A small network was shown many inputs. Here are its activations along a few directions, one row for each input.
Each table varies a few parts of the input and shows all the possible inputs, shuffled.
Descriptions start from the smaller parts, as in this example, which fits no table here: one of 2 separate values, together with either a single point or one of 11 places along a line or (one of 6 places along a line, together with one of 8 places around a ring).
Shared parts are said once, and a part with two or three values counts as separate values.
In the rows, zero is written as 128.

Other details of the inputs shift rows strongly along two fixed directions, in all tables alike. That doesn't count.

Rows:
x1: [138 150 143 123 108 148 106 136 163  77 139 111 132]
x2: [163 112 132 155 132 121 164 104 105 133 123 125 122]
x3: [123 137 133 128 120 136 111 140 163  87 129 117 139]
x4: [155 114 145 161 110 130 144 114  97 149 134 124 100]
x5: [140 119 125 144 126 103 153 109  99 163 114 153 110]
x6: [103 109 111 118 161 102 152 117  82 178  88 154 164]
x7: [126 133 147 124 109 127  97 127 164  94 155 115 119]
x8: [ 81 140 107 105 169 140 106 164 132 105 103 128 180]
x9: [ 86 138 110 106 168 134 103 167 138 110  98 128 181]
x10: [125 142 143 110 112 113 105 125 170  96 148 141 113]
x11: [151 148 147 132  89 143 109 122 176  69 149 107 118]
x12: [152 125 141 168 119 146 158 110  95 131 124 119 101]
x13: [ 74 140 100 100 176  98  87 163 133 137 112 128 159]
x14: [156 116 156 140 102 127 159 103 108 141 134 138 103]
x15: [110 115 116 137 179 126 155 127  75 164  84 132 174]
x16: [171 122 152 177  96 137 157  98 118 124 132 114  85]
x17: [137 141 143 115 100 137  94 138 159  89 154 116 130]
x18: [131 145  85 113 135 192 112 140 213 170 169 118 113]
x19: [134 143 157 127  94 135  96 143 164  92 163 101  83]
x20: [109 100 104 122 172 121 147 131  63 168 102 135 165]
x21: [132 147 144 131 123 130 106 127 173  79 147 117 122]
x22: [ 65 144 101  88 165 122  93 162 124 129  98 150 150]
x23: [104 108 102 138 166 106 137 128  75 182  91 138 157]
x24: [137 122 139 137 113 124 162 115  89 155 125 133  93]
x25: [140 154 149 139 105 128 108 132 177  79 153 103  86]
x26: [109 133 138 113 135 130  95 143 145 108 139 121 140]
x27: [132 128 144 113 112 136  95 142 158  88 154 113 112]
x28: [179 118 153 156  83 141 155  98 103 125 159 119 108]
x29: [161 102 132 147 125 110 152 106 101 146 138 130 120]
x30: [165 117  85 151 125 179 169 100 164 217 160 123 105]
x31: [ 75 139 107 105 179 122  99 149 138 116  95 126 181]
x32: [142 143 147 138  97 122  90 130 173  88 165 120  88]
x33: [101 113 104 136 170 121 139 134  62 177  97 139 155]
x34: [152 110 143 139 105 125 165 116 101 149 122 145 121]
x35: [150 121  77 142 144 190 169 111 144 221 154 127 118]
x36: [143 121  63 138 163 163 163 112 154 233 143 138 136]
x37: [ 82 142 104  77 155 117  97 157 132 127  98 149 179]
x38: [109 118 115 138 175 133 157 123  73 156  93 131 168]
x39: [111 138 134 119 120 119  95 143 154 110 141 108 111]
x40: [144 139 155 131 100 123  97 122 176  83 173 118 105]
x41: [146 126 141 160 123 140 165 115  90 139 123 109 101]
x42: [ 84 130 100 101 169 104  92 161 139 126 115 141 185]
x43: [167 108 142 158 114 132 165 100 109 127 126 114 110]
x44: [ 92 138 121  92 133 130 104 156 145 106 123 145 148]
x45: [159 109 147 155 102 138 156 114  99 134 148 125 118]
x46: [160 106 142 135  99 118 160 100 113 138 131 136  99]
x47: [129 140 140 120 120 152 109 138 156  70 144 108 113]
x48: [ 75 145 104 110 179 131  93 165 129 120  88 127 163]
x49: [120 145 121  98 120 109 105 133 157 107 131 147 143]
x50: [131 133 147 121 103 138  98 148 162  90 154 118 125]
x51: [ 85 143 120 105 147 128  90 161 134 115 131 115 131]
x52: [165 110 140 137 106 109 160 100 115 138 137 144  99]
x53: [140 136 152 116  77 128 110 130 181  83 154 132 101]
x54: [167 124 131 158 121 122 163 100 105 135 123 128 140]
x55: [111 122 100 148 180 108 149 126  81 169  82 141 159]
x56: [143 131 152 130  85 133 101 133 176  82 165 114 111]
x57: [134 137 144 120 119 147 107 140 162  75 138 108 114]
x58: [119 114 102 142 174 110 159 129  86 162  88 143 182]
x59: [ 98 132 121  84 140 123  99 153 147 109 117 139 137]
x60: [148 120 145 143  97 113 158 107 111 150 128 128  84]
x61: [146 116 148 139 111 130 163 102  95 144 133 141 109]
x62: [158 124 135 154 118 145 165 106  91 130 123 121 137]
x63: [100 145 132 100 126 121 104 152 146 118 123 129 110]
x64: [165  99 142 150 107 122 153 101 105 139 141 119 108]
x65: [150 110 126 144 118 117 150 106  93 155 124 128 148]
x66: [106 106 105 108 165 116 156 128  68 170  91 153 155]
x67: [ 89 138  96  95 166 104  88 152 136 126 114 139 190]
x68: [111 145 125  94 117 132 107 139 142 103 131 140 141]
x69: [103 143 130 106 125 126  98 148 147 114 120 140 114]
x70: [160 112 138 144 105 108 166 106 112 147 131 151 118]
x71: [113 136 142 117 125 139  98 137 145  96 152 119 128]
x72: [153 125 147 162 118 136 162 117 100 140 121 107  98]
x73: [154 124 143 144 104 104 158 107 114 150 134 136  84]
x74: [153 117 142 151  97 117 155 101 109 149 125 140  88]
x75: [ 70 145 101 106 177 117  99 161 135 124  90 116 160]
x76: [123 142 130 101 102 120 105 129 161 101 133 136 132]
Description of these inputs: one of 4 places along a line, together with either a single point or (one of 3 separate values, together with one of 6 places along a line).
The inputs of x11 and x54 match in every part but the place on the line of 4. If x7 is changed in the same way as x11 into x54, which row does it become?
> x40
Change only the place on the line of 6 in x20. List by row number the other rows that result.
> x28, x33, x45, x51, x71
A walk changes only the place on the line of 4. It starts at x36 and steps to x30. List the rest of the walk in order.
> x18, x35
A walk changes only the place on the line of 6. It starts at x13 and steps to x32. List the rest of the walk in order.
> x29, x40, x42, x67
Change only the choice among 3 separate values in x63. List by row number the other rows that result.
> x19, x72

Rows:
x77: [188 116 177 167  77 130 160  93 110  90 151 117 100]
x78: [174 122 156 164  92 148 143 107 135 119 168 107  81]
x79: [149 107 117 150 140 131 183 103  75 177 106 139 140]
x80: [ 94 121 142 108 140 109 136 141  62 125  86 145 134]
x81: [186 119 159 162  80 155 163  95 128 121 162 117  86]
x82: [145 112 116 152 136 116 174 105  82 186 104 146 132]
x83: [181 119 158 158  73 140 154 100 136 129 160 116  77]
x84: [149 138 147 131  85 136 112 123 167 106 166 123  92]
x85: [141 104 134 140 134  93 165 105  64 152 101 152 156]
x86: [148 107 117 162 149 123 180 104  73 182 102 132 130]
x87: [144 142 145 130  93 149 105 131 171  92 164 109 100]
x88: [182 113 158 161  80 134 152 100 132 131 168 114  71]
x89: [173 118 155 154  85 134 144 105 140 125 164 114  75]
x90: [ 75 141  98  93 171 116  92 160 153 125 106 131 155]
x91: [ 85 134  99  87 163 123 106 154 141 133 106 141 166]
x92: [ 87 134 100  94 164 133 104 152 134 131 110 135 171]
x93: [ 89 132 118  99 161 107 101 150 117  99  98 136 185]
x94: [156 131 148 130  89 151 121 122 159  98 168 117 100]
x95: [ 84 129 118 103 166  91  95 153 122 107  97 132 170]
x96: [ 84 133 100 105 172 125  98 155 132 135 113 126 161]
x97: [124 154 140 107 108 155  89 144 194  68 158 115 114]
x98: [ 69 145 100  94 176 133  75 169 157 112 119 121 164]
x99: [141 141 146 125  98 134 107 129 179  93 158 113  87]
x100: [147 105 136 159 135 105 169 107  57 151  98 131 154]
x101: [117 123 107 119 149 118 144 124 110 159 105 152 149]
x102: [180 126 156 163  81 128 155  93 138 128 160 124  67]
x103: [ 72 144 117  91 164  89  72 161 142  91 106 138 171]
x104: [ 84 140 101 108 177 130 103 154 135 130 107 125 161]
x105: [ 84 129  99  87 162 124 101 155 139 136 112 139 167]
x106: [181 118 157 161  79 130 149  97 132 133 172 122  70]
x107: [152 141 148 148 103 147 123 121 165  93 154 109  87]
x108: [111 116 126 113 147  98 129 133  98 123  98 141 169]
x109: [112 158 137  97  99 137  62 155 208  73 170 121 108]
x110: [121 159 138 118 108 153  87 147 195  70 154 108 110]
x111: [112 160 137  96 102 141  69 156 213  66 157 113 107]
x112: [121 155 137 108 102 139  84 148 202  75 150 117 103]
x113: [108 132 107 129 160 135 132 138 117 145 101 129 155]
x114: [ 88 139 100 101 171 137 110 153 138 124 102 135 169]
x115: [127 140 181 126  85 120 109 136 123  66 138 117  66]
x116: [144 111 118 149 134 117 173 105  79 189 109 145 133]
x117: [ 77 140  97  82 164 124  96 159 155 121 106 140 166]
x118: [114 125 110 138 164 128 142 129 105 154 105 127 145]
x119: [146 107 120 160 142 135 176 107  70 184 109 129 141]
x120: [148 100 118 143 134 119 177 101  72 192 117 151 138]
x121: [111 120 126 131 158  99 126 133  92 122  99 128 163]
x122: [ 82 144  98  98 161 116 101 153 142 138 105 143 161]
x123: [147  99 119 141 135 123 178 105  77 185 111 142 137]
x124: [180 119 157 161  79 130 149  96 134 132 169 122  70]
x125: [114 121 111 136 162 130 137 130 102 157 110 125 147]
x126: [186 120 177 175  76 128 156  96 110  94 148 111  97]
x127: [ 85 139  99  87 161 119 104 150 140 136 109 149 165]
x128: [140  99 116 134 139 123 167 114  81 182 115 142 143]
x129: [118 118 108 118 151 122 146 128 111 157 101 144 150]
x130: [175 121 154 159  88 143 142 106 135 121 168 109  80]
x131: [149 140 148 131  85 136 114 121 167 106 163 124  91]
x132: [108 167 137  94 109 157  65 158 223  43 162 112 115]
x133: [143 141 146 116  88 138 107 124 177  95 165 130  97]
x134: [ 76 146  98  96 170 112  90 156 153 128 107 141 154]
x135: [113 158 138 106 111 145  67 152 206  63 164 106 104]
x136: [152 135 168 148  97 123 114 121 145  65 150 107 104]
x137: [ 78 139 100  90 169 139  90 162 147 118 116 131 174]
x138: [115 123 107 117 149 118 144 124 110 160 108 151 150]
x139: [147 110 120 160 143 134 180 107  71 183 106 130 140]
x140: [149  98 137 156 131  95 174 105  55 161  96 137 149]
x141: [146 107 117 161 148 123 180 103  72 183 105 131 131]
x142: [119 121 109 121 152 132 146 127 103 155 107 137 156]
x143: [128 142 181 124  78 126 110 137 124  66 136 119  73]
x144: [182 123 157 162  80 129 157  93 133 132 162 124  68]
x145: [185 116 157 151  71 138 155  95 132 131 172 131  80]
x146: [108 169 136  96 105 150  59 161 220  51 161 108 112]
x147: [146 105 119 161 142 135 175 109  69 185 113 128 141]
x148: [138 114 114 151 144 128 170 113  82 176 103 132 142]
x149: [114 116 109 122 148 122 133 136 106 165 113 134 150]
x150: [ 72 146  97  87 166 133  74 172 156 116 118 125 172]
x151: [149 100 120 152 142 137 179 107  68 182 117 135 145]
x152: [ 81 144  97  90 168 132  96 159 151 115 104 136 170]
x153: [147 106 118 159 147 123 179 104  70 185 107 130 132]
x154: [ 85 136 101 106 167 136  98 160 132 134 114 125 170]
x155: [116 123 109 129 151 130 137 131 103 159 108 130 153]
x156: [119 149 138 105 100 140  78 150 197  80 162 113 107]
x157: [ 82 139  98  98 163 121 103 156 143 135 101 134 162]
x158: [176 124 172 158  72 110 141 100 123  96 151 126  95]
x159: [183 119 156 166  83 132 161  96 136 127 153 117  67]
x160: [118 116 109 121 151 132 141 129 101 157 114 136 157]
x161: [142 106 119 151 141 112 169 103  77 190 114 142 127]
x162: [ 87 142  98 106 167 129 104 155 138 130 100 131 165]
x163: [149 133 149 134  94 134 116 122 166 103 161 113  84]
Describe the family of inputs behind these rows.
> one of 3 separate values, together with either a single point or (one of 4 places along a line, together with either a single point or one of 6 places along a line)
The inputs of x136 and x126 match in every part but the choice among 3 separate values. If x104 is changed in the same way as x136 into x126, which row does it become?
> x139
The inputs of x140 and x95 match in every part but the choice among 3 separate values. If x116 is changed in the same way as x140 into x95, which row does it become?
> x144
The inputs of x149 and x128 match in every part but the choice among 3 separate values. If x148 is changed in the same way as x149 into x128, which row does it become?
> x79
A walk changes only the place on the line of 6. It starts at x88 and steps to x89. List the rest of the walk in order.
> x163, x99, x90, x159
Change only the choice among 3 separate values in x153. List by row number the other rows that result.
> x142, x146
Change only the place on the line of 4 in x119. List by row number the other rows that result.
> x83, x131, x155
